Each row below holds a small network's activations on one input, seen along a few directions.
In each table, some parts of the input vary, and every possible input appears once, in random order.
Descriptions start from the smaller parts, as in this example, which fits no table here: ring(8) and (point or (values(2) and line(4)) or ring(9)).
Shared parts are said once, and a part with two or three values counts as separate values.

A family of inputs:
row 1: [-4.08  3.19 -0.24  4.53 -0.34  0.79  0.03  0.39  0.13 -3.18  1.76 -3.52
  0.43]
row 2: [ 1.85  2.30 -2.12  0.44 -3.07  0.14 -1.65  1.80 -0.25  0.34  0.14 -1.06
  0.11]
row 3: [-2.40  3.40  0.83  2.30 -1.34 -0.62 -1.56  0.12 -0.18 -2.21  1.60 -3.45
  1.10]
row 4: [-0.53  2.89  0.32  2.64 -2.44  0.33 -0.64  3.79  1.06 -1.12  1.05 -1.33
 -0.80]
row 5: [ 3.20  2.04 -1.32 -0.53 -3.73  2.59 -2.16  1.16 -1.49  1.71 -0.83 -0.62
  1.14]
row 6: [ 1.68  0.90 -2.11  0.03 -1.58 -1.26  0.77 -0.25 -2.69  0.30  3.32 -0.55
  0.15]
row 7: [ 1.37  2.47 -1.21 -0.86 -2.79  1.38 -2.76 -2.60 -3.06  0.42 -0.49 -2.88
  2.99]
row 8: [ 0.56  1.82 -0.53  1.36 -3.21  0.58 -2.28  3.26 -0.13 -0.78  0.80 -1.05
 -0.39]
row 9: [-1.71  2.03 -0.42  1.16 -2.06  0.19 -3.19 -0.60 -1.63 -2.21  1.36 -3.28
  1.63]
row 10: [ 6.81 -3.97  3.21  5.53  0.02  1.75 -1.35 -8.87  9.43  0.26  3.48  4.83
  0.57]
row 11: [-0.87  1.78  0.09  2.46 -0.54 -0.76  1.88  1.23 -1.41 -1.19  4.14 -0.72
 -0.51]
row 12: [ 0.16  0.60 -0.82  1.19 -1.31 -0.49  0.34  0.62 -2.61 -0.90  4.01 -0.42
 -0.14]
row 13: [-1.78 -2.47 -0.59 -4.96  4.72  0.51 -0.10  0.03  2.69  3.32  0.06  4.46
  1.64]
row 14: [ 2.08 -7.61  0.44 -2.35  0.58 -2.03  4.54  0.39  0.14 -1.54 -5.82 -2.42
 -0.81]
row 15: [-0.08  2.42 -1.23 -0.12 -2.37 -0.56 -3.02 -1.34 -1.50 -0.71  0.88 -3.12
  1.86]
row 16: [-1.91  3.45 -0.14  4.68 -1.63  0.50  0.60  3.84  1.68 -1.14  0.99 -1.42
 -1.82]
row 17: [-1.87  2.72 -0.31  4.33  0.20 -1.40  3.32  1.39 -0.76 -1.17  3.79 -0.90
 -1.58]
row 18: [ 1.55 -5.49  1.80 -2.02  5.25 -1.53 -0.33  0.27 -1.60  3.37 -5.17 -1.27
 -3.19]
row 19: [ 0.46 -4.10  1.69 -4.36  5.52  1.48 -0.73 -1.71  2.64  2.85 -1.55  0.75
 -3.84]
row 20: [-3.24  0.94  0.76 -4.45  5.28  0.50  1.20 -0.82  2.24 -1.83 -3.20  8.78
  0.11]
row 21: [-1.01 -5.63 -1.16 -3.21 -1.52 -2.72  5.53  1.29  0.29  0.50 -4.29  1.30
  3.93]
row 22: [ 3.65  1.04 -0.16 -1.03 -1.97  1.24  0.75 -1.18 -3.89  1.50  2.16  0.04
  1.74]
row 23: [-1.80 -0.52  3.40 -4.12  4.65  0.44  0.64 -3.65  2.13 -1.24 -4.91  5.31
 -6.51]
row 24: [-2.08 -4.20 -0.19 -2.66  3.68 -1.06  0.14  1.44 -1.23  4.63 -3.28  2.53
  2.18]
Q: What do these inputs look like to the network?
A: point or (values(2) and line(4)) or (values(3) and line(5))
Q: Which of the alternatives is row 17?
A: values(3) and line(5)
Q: Change only the values(3) part in row 22. List by row number the other rows that result.
A: row 5, row 7

A family of inputs:
row 25: [ 0.30  4.15 -1.78  4.59 -3.31  0.69 -0.76  2.16  1.23 -0.56  6.41  0.71
  2.07]
row 26: [-2.98  4.88 -0.49 -0.45 -0.34  0.97 -0.20  3.73 -5.19  0.02  4.00 -4.20
 -0.56]
row 27: [-1.40 -4.00  0.59 -2.91  3.24 -0.87  2.72  2.84  0.44  0.49 -4.18  0.74
 -1.21]
row 28: [-2.31  2.56 -1.93  2.05 -6.14 -1.77  1.54  1.42 -4.10 -2.56  0.79 -2.84
  4.87]
row 29: [ 1.81 -2.17  1.02 -2.11  2.17  1.13 -1.24 -4.73  1.67  0.95  0.02  4.52
 -0.37]
row 30: [ 1.34 -2.15  1.34 -1.02  2.45  0.82  0.47 -4.05  2.31  0.40 -0.08  4.31
 -1.45]
row 31: [ 0.59  3.99 -1.26  4.93 -6.74  1.12 -0.36  0.07  2.85 -3.38  2.91 -1.04
  4.31]
row 32: [-0.46 -3.34  0.13 -3.89  1.98 -0.72  2.20  1.87 -0.10  0.95 -4.98  1.67
 -1.32]
row 33: [-0.59  6.34  1.26  4.83 -2.13  1.73 -3.41  2.04 -0.09  0.41  5.00 -0.25
 -2.45]
row 34: [-2.11 -4.60  2.02 -2.08  3.85 -2.12  2.84  3.83  0.81 -0.03 -4.56  0.59
 -1.21]
row 35: [ 6.76 -1.24  0.41  4.39 -5.58 -0.96 -2.54 -2.01  1.04  0.16  3.86 -5.21
 -0.19]
row 36: [ 2.03 -1.55  1.32 -3.09  3.14  1.90 -2.81 -4.85  1.87  1.52  0.37  3.89
  1.93]
row 37: [-1.84  2.55 -3.16  1.42 -2.23 -0.15  1.39  4.11 -4.91 -0.42  4.19 -1.94
  3.03]
row 38: [ 4.62 -2.25 -1.66  2.92 -4.11 -0.56  0.14  0.14 -4.94  1.76 -0.14 -7.53
  1.27]
row 39: [ 0.12 -2.67 -1.87 -5.12  1.79 -0.44 -0.29  0.00 -0.88  3.15 -4.37  1.61
  0.18]
row 40: [-4.07  5.16 -0.68 -0.05 -1.76 -0.46 -1.93  1.44 -4.10 -4.57 -0.68 -4.63
 -1.56]
row 41: [-1.34  6.79  1.00  4.94 -2.30  1.64 -4.57 -0.17  1.35 -3.67  0.76 -1.85
 -2.50]
row 42: [-0.69 -2.60  2.75  1.04  5.18 -1.66  3.08 -1.91  4.69 -0.31 -0.07  2.09
 -1.87]
row 43: [ 0.41 -1.87 -1.94 -6.11  2.73  0.07 -1.60 -0.43 -0.37  3.85 -4.10  0.95
  2.20]
row 44: [-0.19 -2.92 -0.84 -4.26  1.71 -0.56  1.26  0.93 -0.59  1.86 -4.78  1.74
 -0.74]
row 45: [ 0.57 -2.30  1.93 -0.50  2.61  0.39  1.60 -3.54  3.08 -0.07 -0.47  3.92
 -2.19]
row 46: [-0.59 -2.78  1.82  0.50  3.80 -0.20  2.48 -2.87  3.92  0.06  0.09  2.76
 -2.24]
Q: What do these inputs look like to the network?
A: values(2) and (point or line(4) or line(6))
Q: Change only the values(2) part in row 38. List by row number the other rows that result.
A: row 35
Q: Change only the line(4) part in row 25. List by row number the other rows that result.
A: row 31, row 33, row 41

A family of inputs:
row 47: [-0.71 -1.77 -0.67 -2.72  1.24 -0.50  0.53  1.03 -1.06  1.25 -2.54  0.48
  0.48]
row 48: [ 0.17 -1.40  0.89  1.00  0.54 -0.72  1.23  0.21  1.32 -0.28 -0.58  0.13
 -1.30]
row 49: [ 0.21 -2.58 -0.91 -3.17  1.00 -0.69  0.57  0.01 -1.74  1.58 -2.54  0.17
  1.03]
row 50: [-1.79 -0.93 -0.22 -2.51  2.10 -0.38  1.16  1.49 -1.03  0.69 -1.64  0.94
 -0.51]
row 51: [ 0.11  7.12 -2.20  6.79 -7.74  0.75 -1.23  2.35 -2.59 -2.85  7.45 -4.84
  3.81]
row 52: [ 2.42 -3.25  0.28 -0.38 -0.24 -0.73  0.82 -1.25  0.45  0.64 -1.05 -0.86
  0.19]
row 53: [-1.10  0.54  1.38 -0.55  2.43  0.71 -0.49 -1.64  2.06 -0.38  0.26  3.08
 -1.10]
row 54: [ 2.16 -1.75  0.07 -1.87  1.00  0.60 -0.78 -2.79  1.05  1.56 -0.63  1.82
  0.30]
row 55: [-2.67  0.17  0.02 -2.00  1.77 -0.29  1.09  1.58 -0.51 -0.56 -2.10  1.19
 -0.74]
row 56: [-1.08 -0.52  1.17  1.45  0.76 -0.56  1.27  0.14  1.82 -1.35 -0.71  0.22
 -1.52]
row 57: [-0.30  8.03 -1.70  5.70 -6.52  1.07 -3.51  2.61 -4.19 -2.58  5.43 -7.15
  0.80]
row 58: [ 1.32 -2.39  0.55  0.39  0.05 -0.66  0.77 -0.31  1.14  0.42 -1.10 -0.48
 -0.36]
row 59: [ 1.24 -0.96  0.38 -1.25  1.33  0.76 -0.91 -1.93  1.59  1.24 -0.59  2.42
 -0.14]
row 60: [ 0.02 -0.31  0.96 -0.90  2.29  0.65 -0.52 -1.50  1.68  0.63  0.34  2.88
 -0.94]
Q: What do these inputs look like to the network?
A: values(2) or (values(3) and line(4))
Q: Change only the line(4) part in row 54. List by row number the other rows that result.
A: row 53, row 59, row 60
Q: Which other rows belong to the same alternative as row 51? List them by row number.
A: row 57
